These are the activations of a small neural network, seen along a few directions. Each row is one input.
In each table, some parts of the input vary, and every possible input appears once, in random order.
A made-up example of a description, with smaller parts first: one of 5 places around a ring, together with either a single point or one of 11 places around a ring or (one of 2 separate values, together with one of 6 places along a line).
Shared parts are said once, and a part with two or three values counts as separate values.

Other details of the inputs shift rows strongly along two fixed directions, in all tables alike. That doesn't count.

A family of inputs:
row 1: [-33   9   8  17 -28  -1   7   3 -35  15 -11  -9]
row 2: [ 77  28 -53 -26 -29  27  14  11  28  23  21 -27]
row 3: [ 86  26 -38 -10   4  16  -8  40  34  39   3 -17]
row 4: [ 84  44 -63 -23  -3  14  -3  12  35  18   5 -13]
row 5: [ 11  23  -8 -93  27  -3 -34  62  24 -38  15 -13]
row 6: [ 12 -15   9  38 -11   6  34 -53  -6  42  -8   9]
row 7: [ 27  -8 -49 -73  -4 -30  -4  33  28 -27  43 -47]
row 8: [-18  11  26  52 -20  10   4   9 -42  40 -25  25]
row 9: [-36  -5  14  39 -11  11   1   6 -13  39 -24  35]
row 10: [ 37  36 -41 -34 -26  34 -20  65   6  43  -4  -2]
row 11: [ 13   2  -6  37  23  -5  18 -34  -8 -21 -14   8]
row 12: [-20  36   9  42  -3  18   6 -28   9  33 -35  32]
row 13: [-40   4  55 -33  39 -33  -9  20 -12 -60   4   9]
row 14: [ -5 -27  -4  47 -16 -12  21 -37  -9  53  -8  -9]
row 15: [-21 -44  19 -28  21 -28  29 -28  -7 -83  24 -11]
row 16: [-21 -52  13  -9  32 -45   6  11 -18 -59  16   2]
row 17: [-35 -52   5 -20  18 -51  13 -12 -15 -63  21 -28]
row 18: [ 31 -14 -32 -38  14 -25  -6  41  14 -12  35  -9]
row 19: [ 41  47 -42 -53 -39  54   2  31  21  18   1 -23]
row 20: [  7  43 -30 -76  18   8 -17  24  19 -37   7  -3]
row 21: [-48  15  33 -38  29 -36  -3 -10 -11 -78  -1  16]
row 22: [  9 -16  18  49  31  -3  10 -21   7  32 -21  14]
row 23: [ 25 -14  13  43  26   3  13   1   0   0 -17   1]
row 24: [ 10 -49  28  87 -27  32 -59 -54 -25  23  16  -3]
row 25: [-31  10  20  33 -25  33  24 -29  -4  38 -21  22]
row 26: [ 15  38 -44 -10 -41  37  -7  34  -3  48  -4 -24]
row 27: [  0 -32   1  56   2  -7  14 -18  -8  45 -13  24]
row 28: [ 17   3  -1  37  17  -3  14 -50   3  36 -25  14]
row 29: [-52  -6  39 -47   4 -17  14 -11 -15 -74  14   2]
row 30: [-19 -10  41  60 -53  33 -75 -19  -5   3  21  10]
row 31: [-48  -7  44  -9  33 -15  -8   8  13 -25 -14  20]
row 32: [-76 -24  16 -16  -2 -21   5  -5  -5 -13   0  -4]
Each input here is: one of 2 separate values, together with either a single point or (one of 3 separate values, together with one of 5 places around a ring).
Q: Changing only the choice among 2 separate values turns row 23 into row 13. The same change can be made to row 6. Which row results?
A: row 25
Q: Change only the choice among 3 separate values in row 25. List by row number the other rows that result.
A: row 19, row 29
Q: Change only the place on the ring of 5 in row 9. List by row number the other rows that result.
A: row 12, row 25, row 31, row 32

A family of inputs:
row 33: [ 53  26 -28   1 -29  19 -13   0  12  20  -8 -12]
row 34: [ 14   7  10  57  -2  21  28 -12  -7  34 -19   9]
row 35: [ 19  25 -15 -21 -30  17 -20  28  21  10   0  -1]
row 36: [ 12  22 -11 -48 -20   9 -23  34  20 -10   6 -16]
row 37: [ 51  11 -18   0 -19  17   8  21  19  42 -15  -7]
row 38: [-35 -11  19  29  28 -20  25 -28 -28 -15  12  11]
row 39: [ 15  12 -10  53  -7  13  10 -22   5  57 -21   8]
row 40: [ 47  13 -39 -30 -17  10 -27  13  26   3  -1 -19]
row 41: [ 57  35 -33  -7 -18  14  -2   6  19  21 -10 -12]
row 42: [-46 -10  19 -58  28 -19  -6  10  -5 -54  11   2]
row 43: [-57 -17  32 -56  25 -28 -15   7  -1 -68  24  -8]
row 44: [ 19  18  -7  55 -17  23  27 -23  -1  43 -26   4]
row 45: [-42 -46  43   8  24 -24   8 -24 -17 -31  11  14]
row 46: [  8   7  -3  59 -15  19  11 -20 -25  34  -1   4]
row 47: [-36 -32   4 -54  38 -46   4   7   4 -57  33  -6]
row 48: [ 22  -4   3  58 -11  24  -4  -7  -3  55 -11  11]
row 49: [-24 -14  13  61  -6  12  24 -29 -27  20  -2   5]
row 50: [-59  -9  40  13  14 -12  -2 -17 -17 -24   7  16]
row 51: [ 29  13  -4  59   6  23   6  -8  -2  52 -16  10]
row 52: [-19  -3   2  61  18   3  23 -26 -22  29   0  13]
row 53: [ 51  13 -22   5  -8  16  -5  23  23  42  -9  -5]
row 54: [-22 -17  10  62  -1   5  12 -27 -24  33   5  12]
row 55: [ 23  31 -23 -31 -20  19 -11  29  15  12 -10   5]
row 56: [-40 -23  12 -57  29 -54 -11  28  -7 -72   2  -4]
row 57: [-41 -21  19  26  23 -14  33 -24 -23 -15   5   7]
row 58: [-22 -23  34  12  27 -17  -3 -21 -18 -41  15  11]
row 59: [ 16  25 -19 -57 -12   9 -15  33  15  -9  -3  -3]
row 60: [-54 -38  21  14  33 -25   3 -26 -24 -38  25   7]
row 61: [-42 -16  27  39   6 -25  -4  -4 -30  -7 -15   9]
row 62: [-32   9  20  49   1  15  14 -19 -19  26 -17  35]
row 63: [ 42  10 -27  -2 -39  18  -5   0  16  38 -14 -12]
row 64: [-49 -39  27   8  27 -29  -4 -36  -9 -30  11  11]
row 65: [ 14 -11 -19 -83  -6 -19 -14  17  27 -64  15 -26]
row 66: [ 45   1 -20 -50 -18   8 -13  33  25 -24   7 -21]
row 67: [-54  -7  32  -7  25  -5   6 -14 -22 -21  -1  11]
row 68: [ 24  -2 -24 -75  -4 -22  -4  19  33 -28   5 -21]
row 69: [ 29   6 -33 -71  12 -19 -20  21  35 -37  10 -21]
row 70: [-14  21  18  48 -17  31   1 -11 -14  45 -14   1]
row 71: [ 19  27 -14 -20 -30  17 -20  27  19  11  -1  -3]
row 72: [-54 -44  30   4  19 -30  14 -28 -25 -32  21   5]
row 73: [ 34   4 -33 -60 -13  -9   4  31  21  -2  11 -24]
row 74: [ 15  -2   6  63   2  23  -5 -16 -10  38  -9  12]
row 75: [ 26  37 -20  -6 -24  33  -6  23   6  37 -19   2]
row 76: [ 56  20 -22 -51   1  -2 -11  33  24 -19   8 -16]
Q: Changing only one part turns row 67 into row 70. The same change can be made to row 68. Which row results?
A: row 63
Q: Changing only one part turns row 34 into row 66. The same change can be made to row 69. Which row results?
A: row 40
Q: Describe the family of inputs behind these rows.
A: one of 2 separate values, together with either a single point or one of 6 places along a line or (one of 3 separate values, together with one of 5 places around a ring)
Q: Change only the choice among 3 separate values in row 37. List by row number the other rows that result.
A: row 68, row 73
